Each row below holds a small network's activations on one input, seen along a few directions.
In each table, some parts of the input vary, and every possible input appears once, in random order.
Descriptions start from the smaller parts, as in this example, which fits no table here: values(2) and (point or line(11) or (line(6) and ring(8))).
Shared parts are said once, and a part with two or three values counts as separate values.
(in the rows, 128 means zero)

A family of inputs:
r1: [150 100 130 105 124 105 153 110 108 127 133 135 163 145 129 121]
r2: [ 98 142 106 129 132 155 142 167 105 126 112 101 145 138 153 128]
r3: [167 114 138 100 110  79 166 112 136 124 104 152 131 140 116 138]
r4: [116 137 137 124 192 118 130 141 158 139 123  92  68 145 117 148]
r5: [112 187 135 122 165 109 130 175 138 147  91 101 102 137 134 141]
r6: [109 133 147 158 117 175 125 101 117 119 147 116 108 136 135 108]
r7: [139 104 129 113 123 125 141 104 107 115 140 125 169 148 130 113]
r8: [152  99 134 102 118  93 160 108 122 124 123 137 157 141 125 126]
r9: [145 117  85 128 148 116  48 162 203 147 142 192 115  36 104 183]
r10: [127 146 147 159 107 180 130 117 134 137 126 117  69 125 136  95]
r11: [111 118 137 148 115 164 128  99 106 113 157 114 132 135 130 107]
r12: [114 136 145 158 112 181 128 105 125 129 133 117  87 133 129 102]
r13: [119 106 135 143 118 152 130  98 103 111 148 117 142 136 130 107]
r14: [127 108 137 136 118 139 134 110 104 109 147 119 160 147 127 114]
r15: [102 163 117 125 150 118 137 168 118 140 102  97 134 141 142 145]
r16: [122 159  86 123 106  85  24 186 158 146 134 191 148  50 119 171]
r17: [165 108 131 102 119  84 169 112 134 123 115 153 145 142 120 128]
Q: What do these inputs look like to the network?
A: values(2) or line(4) or line(11)

A family of inputs:
r18: [121 144 109 132 115 131 113 158 141 139 118 140 111 103 135 136]
r19: [103 135 168 142 167 175 199 107  94 119 122  44  94 209 144  90]
r20: [137 110 101  95 139  78 126 147 138 124 122 152 170 118 120 168]
r21: [118 109 144 157  71 184 139  83  82 106 156 122 135 147 141  81]
r22: [105 141 169 141 145 166 208 102  89 124 107  53  95 203 147  91]
r23: [162 120 133 110 125  95 110 117 149 142 134 164 126 111 116 129]
r24: [130 135 171 125 130 138 227  96  88 111  99  73 124 209 141  92]
r25: [157  98 127 106 131  77 122 107 154 124 140 164 135 116 105 153]
r26: [149  97 104 101 135  85 134 138 144 126 128 156 160 111 119 160]
r27: [104 101 146 168 114 209 125  80  92 105 176  99 131 150 136  84]
r28: [112 145 112 141 139 147 107 152 145 143 124 128 108  97 133 141]
r29: [140  60 137 125  92 136 160  59  86  89 165 137 186 153 122 100]
r30: [165 109 121 109 123 105 114 130 149 141 125 161 135 105 119 131]
r31: [148 117 165 103 137 122 223  91  81 123 106  75 140 210 143  81]
r32: [137 139 113 128 123 119 125 151 147 133 115 152 136 103 127 145]
r33: [160  87 115 106 128  87 126 121 153 123 130 162 144 110 109 156]
r34: [109 138 110 143 159 155  98 157 151 137 139 119 106 102 130 140]
r35: [142 133 107  99 134  95 113 156 133 143 116 151 162 113 132 143]
r36: [121 144 133 144 135 138  96 123 154 140 135 138  86 100 118 136]
r37: [107 109 147 167  94 200 135  76  87 112 160 107 133 145 139  85]
r38: [119 138 132 145 154 146  87 126 159 135 149 130  84 106 115 135]
r39: [154 121 110 105 129 102 122 147 140 145 123 154 152 106 130 134]
r40: [100 166 119 138 143 122  89 164 134 141 119 119 118 107 130 148]
r41: [132 134 120 135 110 134 106 141 149 135 120 146  96 102 123 133]
r42: [123 134 122 144 133 149 100 136 154 139 126 135  93  96 122 138]
r43: [ 98 149 107 136 165 147  88 166 144 136 133 116 116 110 133 148]
r44: [111 155 107 125 120 123 104 166 135 138 113 136 121 111 137 143]
r45: [ 96 159 117 139 164 129  80 169 139 136 134 109 117 112 128 147]
r46: [141  92 156 100 145 102 232  83  86 105 113  79 150 213 132 107]
r47: [102 156 109 134 143 139  98 162 139 142 118 125 118 105 135 149]
r48: [140 142 117 103 135  79 103 160 128 143 118 143 160 116 127 142]
r49: [130 143 131 135 112 123 102 128 150 136 130 149  89 107 119 131]
r50: [124 161 120 124 129  94 105 163 135 132 112 140 145 113 124 152]
r51: [115 141 164 133 123 151 211 108  84 120 103  68  99 205 149  86]
r52: [134 120 111  98 140  62 115 150 132 126 124 144 168 120 117 167]
r53: [147  84 145 129  82 155 149  67  82 108 160 132 179 149 135  74]
r54: [148 128 124 131 116 121 117 133 156 129 117 158 120 102 116 142]
r55: [109 165 116 129 121 107  95 169 130 137 115 129 121 112 131 143]
r56: [127 151 110 120 128 110 116 160 140 131 109 148 147 111 129 154]
r57: [146 138 136 132 119 110 113 120 156 130 128 161 111 108 112 139]
r58: [121 128 120 145 152 157  91 139 159 134 140 127  92 101 119 137]
r59: [132 101 151 151  77 171 153  70  87  95 153 130 162 148 135  87]
Q: What do these inputs look like to the network?
A: line(6) and (values(2) or line(5))
Q: Changing only the line(6) part turns r49 into r57. The same change can be made to r18. Which row results?
A: r32
Q: Which other rows agree with r27 in the line(6) part? List them by row number.
A: r19, r34, r38, r43, r45, r58
Q: Change only the line(6) part in r41. List by row number the other rows that result.
A: r30, r33, r42, r54, r58

A family of inputs:
r60: [122 151 158 155 121 167 139 109 127 133 121 105  73 141 130  97]
r61: [124 142 139  90 156  82 182 142  92 133  97  82 159 185 143 125]
r62: [159 149  85  86 157  32  72 194 196 157 100 197 149  56 105 207]
r63: [116 118 118 156 106 197  98 113 121 131 155 135 124 101 140 101]
r64: [100 127 124 170  84 173  76 106 115 115 168 147 132  93 128 118]
r65: [112 175  79 127 157  99  25 219 199 165 116 167  83  42 117 192]
r66: [131 115 132 105 140  99 204 125 110 118  95 102 139 175 133 137]
r67: [113 116 144 159 141 177 106  98 134 124 159 112  93 126 121 115]
r68: [164 113 154 104 112  96 183  95 117 128 114 132 129 165 126 108]
r69: [ 95 157 138 152 147 173 162 143 126 122 109  80  86 155 141 126]
r70: [148  90 124 123  76 109 113  95 110  99 154 173 188 118 116 125]
r71: [165  79 119 114  96 128 140 104 113 119 145 157 182 121 130 109]
r72: [156  79 138 110 131 106 151  84 126 111 150 137 148 144 113 120]
r73: [ 88 181 142 141 167 154 141 163 105 138 110  65 105 168 149 112]
Q: Changing only one part turns r61 into r73. The same change can be made to r71. Which row results?
A: r63
Q: What do these inputs look like to the network?
A: values(2) and (point or line(6))
Q: Change only the values(2) part in r60. List by row number the other rows that result.
A: r68

A family of inputs:
r74: [164  90 105  86 115  63 118 134 138 135 128 175 163 113 117 151]
r75: [109 112 190 167  74 190 159  33  46  90 174  86 141 198 137  44]
r76: [184  83 118  85 118  72 149 104 151 118 133 184 170 119 111 144]
r77: [101 172  95 138 144 111  67 185 156 152 125 152 120  74 128 170]
r78: [156 128 106  95 132  70 100 153 137 140 115 171 191 100 120 155]
r79: [ 97 175 107 152 144 144  59 186 169 143 122 138  93  81 126 173]
r80: [103 102 185 132 179 161 227  63  67  99 141  21 121 246 138  80]
r81: [128 141  96 100 126  73  80 169 143 142 121 157 162  82 126 167]
r82: [112 165 122 165 163 186  58 163 187 165 138 126  34  71 125 132]
r83: [121 156  92 120 135  89  69 196 151 134 121 153 146  85 123 163]
r84: [ 92 169 105 158 151 160  57 167 178 145 123 136  55  72 119 158]
r85: [188  65 135 106 109  79 162  79 153 114 132 176 146 117  99 141]
r86: [132 150 193 134 103 156 252  81  71 119  86  60  90 231 152  58]
r87: [105  84 142 154 100 237 235  78  46  95 134  57 161 204 171  55]
Q: What do these inputs look like to the network?
A: values(4) or line(10)
Q: A walk changes only the line(10) part. It starts at r85 and steps to r76. List the rest of the walk in order.
A: r74, r78, r81, r83, r77, r79, r84, r82
